These are the activations of a small neural network, seen along a few directions. Each row is one input.
In each table, some parts of the input vary, and every possible input appears once, in random order.
Descriptions start from the smaller parts, as in this example, which fits no table here: ring(8) and (point or ring(11) or (values(2) and line(6))).
Shared parts are said once, and a part with two or three values counts as separate values.

A family of inputs:
x1: -15	-1	-8	19	-5	9	1	0	3	-1	5
x2: 7	1	-2	-6	3	-1	6	-7	-21	1	-1
x3: 14	-7	-4	0	3	-15	6	4	-20	1	1
x4: 5	-1	-3	4	12	-2	5	-9	-8	12	-4
x5: 16	-1	-2	-2	4	3	-2	-9	1	16	10
x6: 12	8	3	-19	2	-5	6	-1	18	7	8
x7: -16	7	-3	10	-9	1	-1	-8	16	-10	-1
x8: -4	-3	50	8	13	22	-14	19	14	-13	-9
x9: 19	2	-2	-11	-5	4	-2	-6	-12	5	13
x10: -1	-16	-9	2	-6	-9	4	11	-16	-2	-1
x11: -2	-7	-12	16	-13	-2	2	14	-9	-13	6
x12: 4	5	0	-5	10	-8	4	-17	5	2	-10
x13: -17	11	-1	3	-11	-1	7	7	20	-8	-1
x14: -10	1	-9	11	-13	12	1	3	-10	-13	6
x15: -8	-8	-7	-3	-6	5	3	-1	-17	-2	-2
x16: -8	12	18	7	19	15	-53	25	6	-6	-5
x17: -13	-3	-2	-3	-1	-4	2	-11	9	0	-11
x18: -11	-10	-6	6	2	3	3	-3	-5	9	-4
x19: 15	5	0	-12	3	-3	-2	-16	15	5	5
x20: -14	2	0	-10	-4	-6	10	4	13	2	-10
x21: 25	-6	-3	-5	-5	-10	-1	5	-12	5	14
x22: 2	9	2	-13	8	-10	13	-2	9	4	-8
Describe the family of inputs behind these rows. -> values(2) or (line(4) and line(5))
Which other rows does x7 become when the line(5) part takes its other values? List them by row number. -> x1, x11, x13, x14

A family of inputs:
x23: -24	-8	27	11	11	8	1	18	11	-13	-19
x24: 18	15	2	-20	-6	-3	8	-13	26	7	18
x25: -21	12	6	13	0	6	-25	18	22	-12	-3
x26: 14	6	1	-10	14	-1	0	-25	11	19	1
x27: 14	14	-6	-19	7	-14	-3	-9	22	14	5
x28: -21	3	12	20	8	21	-22	2	11	-4	-6
x29: 12	-2	17	-18	14	-13	23	-7	10	14	-15
x30: -7	-9	-28	14	-9	0	12	-17	-17	5	4
x31: 22	-14	-17	7	-6	-2	0	12	-49	3	16
x32: 10	-10	23	10	8	19	-38	30	-19	-6	5
x33: -15	14	14	14	-14	17	-16	14	25	-18	7
x34: -7	-2	-35	6	-17	-13	10	0	-5	-1	6
x35: -12	-19	-11	6	-10	-16	34	-2	-17	-1	-10
x36: 47	-3	13	-15	17	-6	-15	1	-21	10	12
x37: 10	9	9	-26	14	-7	8	-17	6	10	-13
x38: -14	-7	-18	-2	-10	-9	19	-11	-22	-2	-9
x39: -1	-1	-28	6	-30	-1	20	-5	-2	-11	17
x40: -26	4	19	4	10	14	-14	9	6	-14	-18
Describe the family of inputs behind these rows. -> values(3) and (point or line(5))
The inputs of x34 and x25 match in every part but the values(3) part. If x31 is changed in the same way as x34 into x25, which row does it become? -> x32
Which other rows agree with x29 in the values(3) part? List them by row number. -> x24, x26, x27, x36, x37
Which other rows does x37 become when the values(3) part takes its other values? List them by row number. -> x38, x40
Which other rows does x30 become when the values(3) part takes its other values? List them by row number. -> x26, x28

A family of inputs:
x41: -6	3	-1	-16	-3	-17	33	-14	19	3	-11
x42: 7	-7	-45	7	-26	-10	18	-14	-26	3	20
x43: -33	-12	-9	29	-7	12	-6	11	-20	-13	-10
x44: -13	-17	-24	13	-24	-8	28	6	-26	-11	1
x45: 17	9	38	-1	17	19	-42	25	9	-6	6
x46: 13	13	-24	-23	-5	-18	24	-34	19	18	7
x47: -19	21	29	0	6	16	-21	8	51	-10	-5
x48: -26	8	15	1	14	5	-1	-10	26	1	-22
x49: 9	-6	23	-2	25	9	-22	6	-16	6	-10
x50: 29	-11	8	-16	8	-13	13	2	-22	9	1
x51: -26	1	5	29	-14	20	-28	30	6	-24	5
x52: 48	-1	-14	-21	7	-14	3	-17	-21	24	19
Describe the family of inputs behind these rows. -> values(3) and line(4)
The inputs of x51 and x42 match in every part but the line(4) part. If x47 is changed in the same way as x51 into x42, which row does it become? -> x46
Which other rows does x49 become when the line(4) part takes its other values? List them by row number. -> x45, x50, x52

A family of inputs:
x53: 18	-19	-23	-1	-12	-7	39	-27	-23	17	16
x54: 19	2	-33	-6	-8	-16	18	-20	-34	-6	7
x55: 16	20	13	-37	13	17	-25	-28	34	6	-7
x56: 23	27	26	-27	17	1	0	-7	16	23	7
x57: -9	-1	-5	26	10	25	-31	24	-6	-2	5
x58: -32	12	-11	24	-5	9	3	0	24	-9	-14
x59: -17	-9	26	5	-2	10	-16	10	-23	-7	-20
x60: -22	-5	9	28	3	13	-31	-1	-11	3	-13
x61: -2	-9	-51	-21	-13	-39	16	4	-10	19	3
x62: -14	5	-3	27	-20	2	-3	7	23	-13	11
x63: 24	-4	-26	0	-7	-8	27	-25	-36	-4	13
x64: 14	-25	-23	-4	-16	-4	48	-24	-13	29	9
x65: -4	-4	-4	25	-11	11	-26	17	8	-11	20
x66: -4	-5	11	3	5	23	-17	36	-18	-12	-3
x67: 42	-9	32	-17	38	-20	-4	1	24	13	-15
x68: -34	-10	17	0	10	4	8	8	-3	-17	-18
x69: -28	8	4	2	-9	5	17	11	14	-19	-20
x70: 1	-8	13	3	-16	9	-12	28	-3	-21	13
x71: -10	2	13	5	-25	0	11	17	13	-23	4
x72: 33	14	29	-16	31	-15	-7	3	16	21	-3
x73: 18	21	22	-31	18	5	-19	-18	24	14	15
x74: -38	-6	0	22	15	7	-6	-3	8	-7	-11
x75: 10	4	-37	-11	-15	-30	11	-11	-27	5	1
Describe the family of inputs behind these rows. -> line(5) or line(6) or (values(2) and ring(6))

A family of inputs:
x76: -35	22	47	8	19	37	-37	-2	41	-22	-17
x77: 46	8	49	-35	44	-5	-20	1	15	23	-7
x78: 22	12	-36	-7	-6	-18	6	-18	-8	11	17
x79: 5	7	-9	-20	-15	-18	27	1	6	1	8
x80: -24	7	31	26	5	28	-36	29	35	-13	0
x81: 25	-2	-30	-13	-12	-1	6	-16	-23	13	24
x82: 26	-8	-14	-2	-21	-10	17	-7	-26	0	21
x83: 20	-7	-10	-8	-18	-12	32	3	-7	-9	12
x84: -22	-1	24	28	4	21	-38	37	19	-16	-3
x85: -5	-6	-23	-9	-2	-19	18	-22	3	13	-11
x86: 5	0	-34	4	7	-16	12	-27	-15	19	-2
x87: -12	-4	-6	-10	-2	-15	33	-7	0	9	-11
x88: -30	1	20	10	6	17	-32	34	-19	-26	-24
x89: 2	-18	-8	2	-5	-10	39	-5	-13	-2	-7
x90: 8	-19	-12	9	-8	-7	23	-16	-33	7	2
x91: -26	-4	23	23	11	12	-38	35	7	-19	-7
x92: 8	-13	-27	-3	1	2	12	-25	-30	20	5
x93: -25	18	40	18	6	35	-35	19	39	-15	-9
x94: 13	6	-25	-20	-15	-21	12	-14	9	6	8
Describe the family of inputs behind these rows. -> point or line(6) or (values(2) and ring(6))
Which other rows does x94 become when the values(2) part takes its other values? List them by row number. -> x85
Which other rows does x92 become when the values(2) part takes its other values? List them by row number. -> x81

A family of inputs:
x95: -21	-10	-19	11	-5	3	10	-11	-15	2	-7
x96: -17	-14	-15	9	-6	-12	23	0	-14	-4	-11
x97: -14	0	-25	17	-12	3	-2	-10	-9	-5	3
x98: -9	-1	-28	13	-22	-1	-1	6	-8	-6	12
x99: 14	-12	5	-7	14	-12	10	0	-19	9	-10
x100: -21	16	41	3	17	21	-31	17	44	-13	-15
x101: 9	6	6	-21	-2	-12	20	-7	11	2	-2
x102: 0	5	0	-13	11	-2	8	-23	11	16	-8
x103: 12	14	-10	-14	-3	-6	-4	-7	19	8	13
x104: 20	-7	8	-13	2	-7	9	6	-19	0	1
x105: 15	8	3	-11	-7	-5	11	-5	21	3	13
x106: 17	3	-4	0	10	3	-16	-9	-14	8	7
x107: 7	15	-7	-8	6	-2	-4	-22	16	9	3
x108: -44	4	25	31	1	28	-27	31	15	-26	-14
x109: 4	1	3	-15	9	-17	21	-13	11	11	-12
x110: 26	-5	5	-3	-3	0	0	8	-10	1	16
x111: 22	1	-7	-5	0	-1	-15	6	-12	6	16
x112: -5	-7	-15	15	-25	0	14	8	-6	-11	12
x113: 10	-8	2	-5	15	3	-3	-11	-19	15	-5
x114: -11	2	45	13	19	24	-45	30	12	-13	-10
x115: -12	-10	-12	4	-19	-7	22	6	-15	-12	-1
The inputs of x112 and x110 match in every part but one. If x95 is changed in the same way as x112 into x110, which row does it become? -> x113
Describe the family of inputs behind these rows. -> values(3) and (point or ring(6))
Which other rows does x97 become when the values(3) part takes its other values? List them by row number. -> x106, x107
